[[110 101 128  99 134 110]
 [120 139 141 129 146 153]] => 153, 146

[114 119 153 129 130 117] => 153, 130

[107 101 154  99 126] => 154, 126

[[125 130 150 112 136]
 [124 109 130 120 129]] => 150, 136

[[143 125 106 131 129]
 [135 109 122 126 125]] => 143, 135

[[135 133 141 150 134]
 [122 132 124 116 135]
 [123 135 133 142 131]] => 150, 142

[[114 131 134 126 134 129 129]
 [109 139 144 132 152 137 117]] => 152, 144

[147 134 106 117 133 136] => 147, 136

[[146 148 137 128 130]
 [151 138 132 128 138]] => 151, 148

[[106 137 145 106 150 138]
 [146 118 112 143 106 116]] => 150, 146
---
[147 129 104 150 143 142] out 147
[101 145 126 116 123 119] out 101
[121 129 138 105 122 122 134] out 121
[146 149 146 140 116 109] out 146
[129 141 136 154] out 129
[132 104 150 107 129 127] out 132
[117 121 125 104] out 117
[124 130 117 150 100] out 124
---
[156 132 141 138 102 150] | 150, 156

[124 150 128 148 112] | 112, 124

[133 157 138 139 148] | 148, 133

[[127 128 129 128 135 148 149]
 [129 137 148 149 150 150 150]
 [128 128 129 128 129 133 146]] | 149, 128

[[147 137 124 130 118 117 125]
 [102 137 117 130 117 128 124]
 [102 137 124 129 128 146 125]] | 125, 102

[[142 122  98 123]
 [149 138 104 108]
 [153 131 121 149]] | 123, 153
---
Q: [[121, 125, 150, 134, 137, 115], [118, 125, 128, 119, 142, 127], [122, 115, 153, 143, 144, 121]]
A: 128
Q: [[143, 134, 158, 113, 140, 142], [104, 149, 135, 144, 116, 114]]
A: 158
Q: [[147, 119, 123, 133, 117, 119], [128, 109, 137, 117, 127, 105]]
A: 123
Q: [[123, 143, 122, 114, 139], [129, 100, 123, 136, 125]]
A: 122
Q: [[119, 130, 124, 132, 137, 132], [113, 131, 121, 138, 142, 135], [106, 133, 116, 145, 144, 140]]
A: 121
Q: [[110, 132, 113, 118], [123, 114, 104, 123]]
A: 113
Q: [[116, 124, 140, 126, 150, 137, 149], [130, 118, 157, 117, 141, 118, 108], [121, 129, 106, 115, 140, 141, 120]]
A: 157
Q: [[133, 131, 126, 151, 142, 131, 128], [119, 119, 100, 115, 130, 143, 119], [132, 151, 133, 117, 124, 144, 119]]
A: 100
Q: [[116, 128, 156, 158], [123, 152, 105, 142]]
A: 156
---
[[133 133 125 105 106 133 117]
 [135 158 131 106 116 110 117]
 [137 117 127 136 135 122 116]] → 122

[140 140 151 116 120 119 136] → 119

[132 150 109 114 118 137] → 118

[114 123 105 155 113 136] → 113

[119 135 118 131 104 117 120] → 117

[102 137 123 120 142 104 111] → 104

[106 101 133 151 107 147 155] → 147
---
[[111 142 116 106 115 126]
 [119 139 110 104 111 124]
 [138 126 115 113 153 131]] result: 111

[[121 118 128 138]
 [112 140 125 106]
 [109 133 127 112]] result: 121

[[148 110 127 112]
 [148 111 123 110]
 [146 105 130 137]] result: 148

[[123 139 107 123]
 [129 119 133 115]
 [109 131  99 116]] result: 123

[[158 131 112 133 116 128]
 [117 129 119 124 111 121]
 [117 115 137 124 100 124]] result: 158

[[109 137 130 143 121 141]
 [131 118 104 142 123 115]
 [125 135 139 138 142 146]] result: 109

[[139 113 137 135 137]
 [127 117 139 144 104]
 [144 106 142 148 119]] result: 139

[[129 122 134 119 136 125]
 [128 139 147 125 140 133]
 [123 104 122 109 144 119]] result: 129
---
[[136, 127, 138, 111, 118],
 [151, 136, 126, 123, 131],
 [123, 128, 139, 124, 150]] out 126

[[152, 142, 119, 137],
 [110, 153, 109, 126],
 [138, 145, 112, 148]] out 109

[[148, 130, 123, 123, 138],
 [151, 135, 109, 150, 145],
 [136, 114, 142, 124, 113]] out 109

[[154, 103, 130, 112, 149, 103],
 [107, 153, 138, 133, 125, 148],
 [155, 153, 110, 131, 111, 106]] out 138

[[98, 128, 138, 131, 128, 123],
 [128, 123, 128, 130, 130, 125],
 [141, 122, 136, 149, 141, 114]] out 128

[[127, 141, 126, 119],
 [127, 149, 131, 102],
 [122, 147, 125, 125]] out 131

[[143, 138, 132, 126, 122, 151, 120],
 [124, 122, 122, 123, 126, 113, 131],
 [120, 120, 121, 122, 124, 131, 125]] out 122
---
[115 128 114 124 151] => 151
[130 120 150 104 136 124 137] => 137
[114 128 122 153 156] => 156
[113 152 116 110 126] => 126
[106 136  99 143 137] => 137
[146 130 140 104 137 124] => 124
---
[[120 148 114 127 115]
 [136 116 135 110  98]
 [138 140 146 128 105]] >> 146

[123 130 107 102 102] >> 107

[122 141 152 126 150] >> 152

[131 106 150 131 128] >> 150

[126 106 123 115 109] >> 123

[[144 134 118 131 109]
 [154 122 122 139 112]] >> 122

[124 142 128 134 105] >> 128

[[125 121 128 150 107]
 [123 147 108 121 141]
 [150 135 131 118 125]] >> 131
---
array([132, 100, 132, 137, 119, 107, 142])	137

array([[146, 104, 134, 105, 130],
       [149, 110, 153, 144, 111],
       [106, 109, 139, 136, 151]])	153

array([103, 100, 133, 155, 114])	133

array([137, 136, 129, 148, 153, 131, 138])	148

array([107, 113, 130, 140, 121])	130

array([108, 152, 123, 103, 111])	123
